Each row below holds a small network's activations on one record, seen along a few directions.
After each row come some of the record's fields: Zer, Duses, Pas, Rulid.
Other fields move the rows too, some of them a lot.
In the rows, zero is written as 500.
Strong random noise was added to every row along 2 fixed directions; ignore it. To show where, here is one row again and again, with new noise each time:
[318 560 400 321 738 406 396 512 398 601 686 578 483 575 476 639 613 425
 383 584 429 711]
[532 476 456 417 494 361 435 534 363 501 445 404 572 525 655 541 614 455
 376 421 472 486]
[434 710 470 359 642 411 398 538 484 451 521 595 542 540 556 703 660 469
 301 543 399 540]
[641 393 476 469 362 332 459 543 324 471 329 293 615 501 750 467 606 465
 388 328 506 382]

[292 456 410 383 696 485 515 399 359 625 745 662 372 540 467 605 658 388
 406 697 413 690] : Zer=p5, Duses=v1, Pas=g2, Rulid=k2
[622 427 563 544 526 406 374 554 342 579 544 336 538 573 583 448 618 258
 479 413 585 514] : Zer=p5, Duses=v2, Pas=g2, Rulid=k2
[348 418 422 454 535 501 542 410 422 636 572 524 434 431 530 463 609 575
 499 558 463 541] : Zer=p4, Duses=v1, Pas=g2, Rulid=k2
[631 657 702 574 421 372 539 509 530 367 341 625 508 499 585 545 644 380
 313 536 425 383] : Zer=p3, Duses=v1, Pas=g2, Rulid=k2
[616 452 555 712 480 498 608 519 611 409 387 552 495 511 443 519 390 491
 464 536 503 473] : Zer=p1, Duses=v1, Pas=g2, Rulid=k2
[465 293 487 471 463 518 436 492 320 671 507 452 537 520 550 417 546 497
 582 470 494 514] : Zer=p1, Duses=v2, Pas=g2, Rulid=k2
[366 590 396 363 694 618 389 555 542 605 689 682 390 520 311 537 532 482
 510 615 467 652] : Zer=p2, Duses=v3, Pas=g2, Rulid=k2
[344 406 535 395 765 393 463 426 454 657 771 692 297 615 356 529 435 377
 406 803 417 828] : Zer=p2, Duses=v3, Pas=g2, Rulid=k2
[556 365 458 545 390 562 559 538 561 435 484 408 518 547 451 397 405 541
 587 463 568 413] : Zer=p5, Duses=v3, Pas=g1, Rulid=k2
[741 352 652 700 256 435 417 596 396 466 360 151 703 467 672 295 522 479
 591 210 666 379] : Zer=p3, Duses=v2, Pas=g2, Rulid=k2
[423 522 447 437 537 566 506 443 426 601 603 523 519 400 512 492 656 521
 510 473 515 549] : Zer=p4, Duses=v1, Pas=g2, Rulid=k2
[680 464 632 643 398 509 531 521 594 302 307 479 452 544 385 454 438 427
 390 576 511 421] : Zer=p5, Duses=v3, Pas=g2, Rulid=k2
[538 517 496 419 451 460 501 503 451 499 446 465 507 483 571 513 626 614
 523 461 541 429] : Zer=p3, Duses=v3, Pas=g2, Rulid=k2
[450 422 447 497 544 527 514 425 569 564 648 569 452 566 395 436 435 521
 517 496 435 580] : Zer=p2, Duses=v3, Pas=g1, Rulid=k2
[518 498 516 509 566 478 529 459 497 498 502 586 435 576 405 526 547 377
 439 681 454 555] : Zer=p5, Duses=v3, Pas=g2, Rulid=k2
[370 425 492 580 661 559 405 505 409 689 802 436 349 623 305 487 328 370
 631 586 570 862] : Zer=p5, Duses=v3, Pas=g2, Rulid=k2
[331 411 490 508 635 558 524 504 484 510 708 525 451 552 334 481 327 396
 600 619 490 666] : Zer=p5, Duses=v1, Pas=g1, Rulid=k1
[247 272 330 379 730 499 477 331 395 768 811 456 298 519 338 343 359 479
 622 604 511 764] : Zer=p6, Duses=v3, Pas=g1, Rulid=k2
[378 564 458 484 652 579 434 494 548 633 657 529 451 526 440 517 469 431
 497 612 470 681] : Zer=p6, Duses=v3, Pas=g2, Rulid=k2
[360 339 339 354 574 507 464 387 375 699 611 452 510 526 531 409 510 467
 693 414 563 614] : Zer=p3, Duses=v3, Pas=g2, Rulid=k1
[271 320 387 327 620 536 674 394 556 623 617 761 301 547 323 553 472 554
 544 655 352 691] : Zer=p3, Duses=v3, Pas=g1, Rulid=k1
[550 700 482 433 357 561 497 465 473 392 352 535 634 340 714 609 736 582
 394 338 452 296] : Zer=p4, Duses=v1, Pas=g2, Rulid=k1
[520 765 516 517 510 494 335 628 500 519 578 336 639 526 564 491 570 466
 509 402 627 524] : Zer=p6, Duses=v3, Pas=g2, Rulid=k2
[404 472 430 525 494 618 384 485 449 594 605 407 551 519 417 431 387 560
 647 394 685 535] : Zer=p1, Duses=v3, Pas=g2, Rulid=k2
[632 481 598 550 538 430 510 502 460 489 475 443 539 533 436 522 499 411
 452 508 435 446] : Zer=p2, Duses=v2, Pas=g1, Rulid=k2
[698 605 709 640 360 429 519 546 499 402 369 412 578 435 578 496 588 420
 438 435 580 383] : Zer=p3, Duses=v1, Pas=g2, Rulid=k2
[712 624 573 584 347 442 537 530 610 331 343 532 585 493 559 496 482 590
 390 483 436 249] : Zer=p2, Duses=v3, Pas=g1, Rulid=k2
[484 409 481 505 481 414 516 508 482 512 534 432 509 486 489 351 349 479
 583 548 514 513] : Zer=p6, Duses=v3, Pas=g1, Rulid=k1
[418 500 532 425 540 459 517 501 493 557 545 545 476 531 442 476 504 436
 586 590 545 603] : Zer=p3, Duses=v3, Pas=g2, Rulid=k1
[402 608 530 427 675 586 543 459 661 477 585 678 373 503 361 605 429 578
 529 611 472 532] : Zer=p3, Duses=v3, Pas=g1, Rulid=k2
[474 886 673 603 585 519 304 635 639 389 528 576 600 583 451 652 619 436
 425 556 487 489] : Zer=p1, Duses=v2, Pas=g2, Rulid=k2
[520 682 526 401 468 540 515 509 619 393 443 622 391 441 492 640 507 502
 395 556 397 417] : Zer=p2, Duses=v3, Pas=g1, Rulid=k1
[366 542 521 403 776 445 487 477 489 663 760 630 356 610 225 613 548 383
 416 719 387 758] : Zer=p2, Duses=v3, Pas=g1, Rulid=k2
[355 348 389 389 522 558 530 488 360 672 625 439 441 464 488 384 377 526
 597 454 493 647] : Zer=p6, Duses=v3, Pas=g1, Rulid=k1
[400 622 497 461 643 574 510 511 562 489 644 698 378 557 426 584 513 469
 508 724 471 616] : Zer=p5, Duses=v3, Pas=g2, Rulid=k2
[312 500 426 498 672 579 561 452 565 603 659 650 322 536 376 480 358 579
 518 559 471 634] : Zer=p4, Duses=v3, Pas=g1, Rulid=k2
[536 233 496 558 610 425 582 522 440 559 555 439 403 542 401 375 361 359
 556 595 512 569] : Zer=p2, Duses=v2, Pas=g1, Rulid=k2
[381 509 410 386 671 517 521 401 498 510 541 664 468 552 428 656 613 439
 429 651 333 606] : Zer=p5, Duses=v2, Pas=g2, Rulid=k1

Here are new rows. What are their fields?
[598 584 483 517 399 501 455 460 514 498 405 393 595 470 694 425 543 479
 447 380 518 398] : Zer=p6, Duses=v3, Pas=g2, Rulid=k2
[580 327 497 443 438 399 535 496 346 572 536 424 434 491 632 489 558 464
 496 471 482 623] : Zer=p2, Duses=v3, Pas=g2, Rulid=k1
[634 440 520 513 320 465 621 517 614 452 331 459 466 462 531 480 451 532
 528 497 423 362] : Zer=p2, Duses=v3, Pas=g1, Rulid=k1
[355 417 382 338 631 361 520 405 414 720 603 578 433 610 531 601 653 431
 482 505 453 657] : Zer=p3, Duses=v3, Pas=g2, Rulid=k1
[464 333 453 556 510 475 377 586 364 616 649 284 554 483 550 294 496 504
 627 406 624 584] : Zer=p6, Duses=v2, Pas=g2, Rulid=k2
[511 465 565 404 609 336 386 526 281 599 496 438 574 556 674 536 703 307
 470 406 513 580] : Zer=p3, Duses=v2, Pas=g2, Rulid=k1
[318 510 408 367 583 558 470 443 637 552 540 657 441 476 456 593 459 652
 551 562 460 540] : Zer=p3, Duses=v3, Pas=g2, Rulid=k1
[545 545 580 596 568 515 412 553 496 556 664 428 544 537 364 408 342 437
 532 536 628 677] : Zer=p6, Duses=v3, Pas=g2, Rulid=k2
[569 770 613 678 540 637 479 566 726 266 483 651 531 566 302 593 319 536
 436 646 502 504] : Zer=p5, Duses=v3, Pas=g2, Rulid=k2
[578 507 417 455 400 592 554 434 459 459 365 448 580 439 648 490 558 682
 615 373 507 320] : Zer=p3, Duses=v3, Pas=g2, Rulid=k2
[470 102 379 566 382 519 558 435 395 591 469 423 405 559 465 280 322 565
 616 434 596 517] : Zer=p1, Duses=v3, Pas=g2, Rulid=k2
[512 405 445 404 394 483 483 430 430 494 424 526 550 438 622 442 523 605
 581 410 502 399] : Zer=p3, Duses=v3, Pas=g2, Rulid=k1
[501 664 486 541 558 618 398 619 551 496 604 482 512 565 451 580 469 515
 603 469 618 492] : Zer=p5, Duses=v3, Pas=g2, Rulid=k2
[571 464 495 506 457 437 414 508 419 544 506 454 507 495 465 563 533 471
 491 470 489 540] : Zer=p2, Duses=v3, Pas=g2, Rulid=k1
[448 427 373 468 414 534 416 516 448 601 583 394 539 465 581 372 451 547
 579 344 571 565] : Zer=p6, Duses=v3, Pas=g2, Rulid=k1
[779 459 604 571 176 416 673 508 553 262 100 421 564 466 809 498 585 566
 409 280 445 160] : Zer=p3, Duses=v3, Pas=g1, Rulid=k1
[515 761 640 553 613 494 358 562 566 502 546 620 570 577 417 628 543 396
 354 608 557 518] : Zer=p1, Duses=v3, Pas=g2, Rulid=k2
[683 471 695 645 366 407 513 506 527 337 367 399 519 545 528 398 339 402
 464 555 534 359] : Zer=p5, Duses=v3, Pas=g1, Rulid=k2
[517 245 424 349 337 430 575 468 363 547 386 387 459 465 696 453 581 561
 506 290 525 376] : Zer=p3, Duses=v3, Pas=g1, Rulid=k1
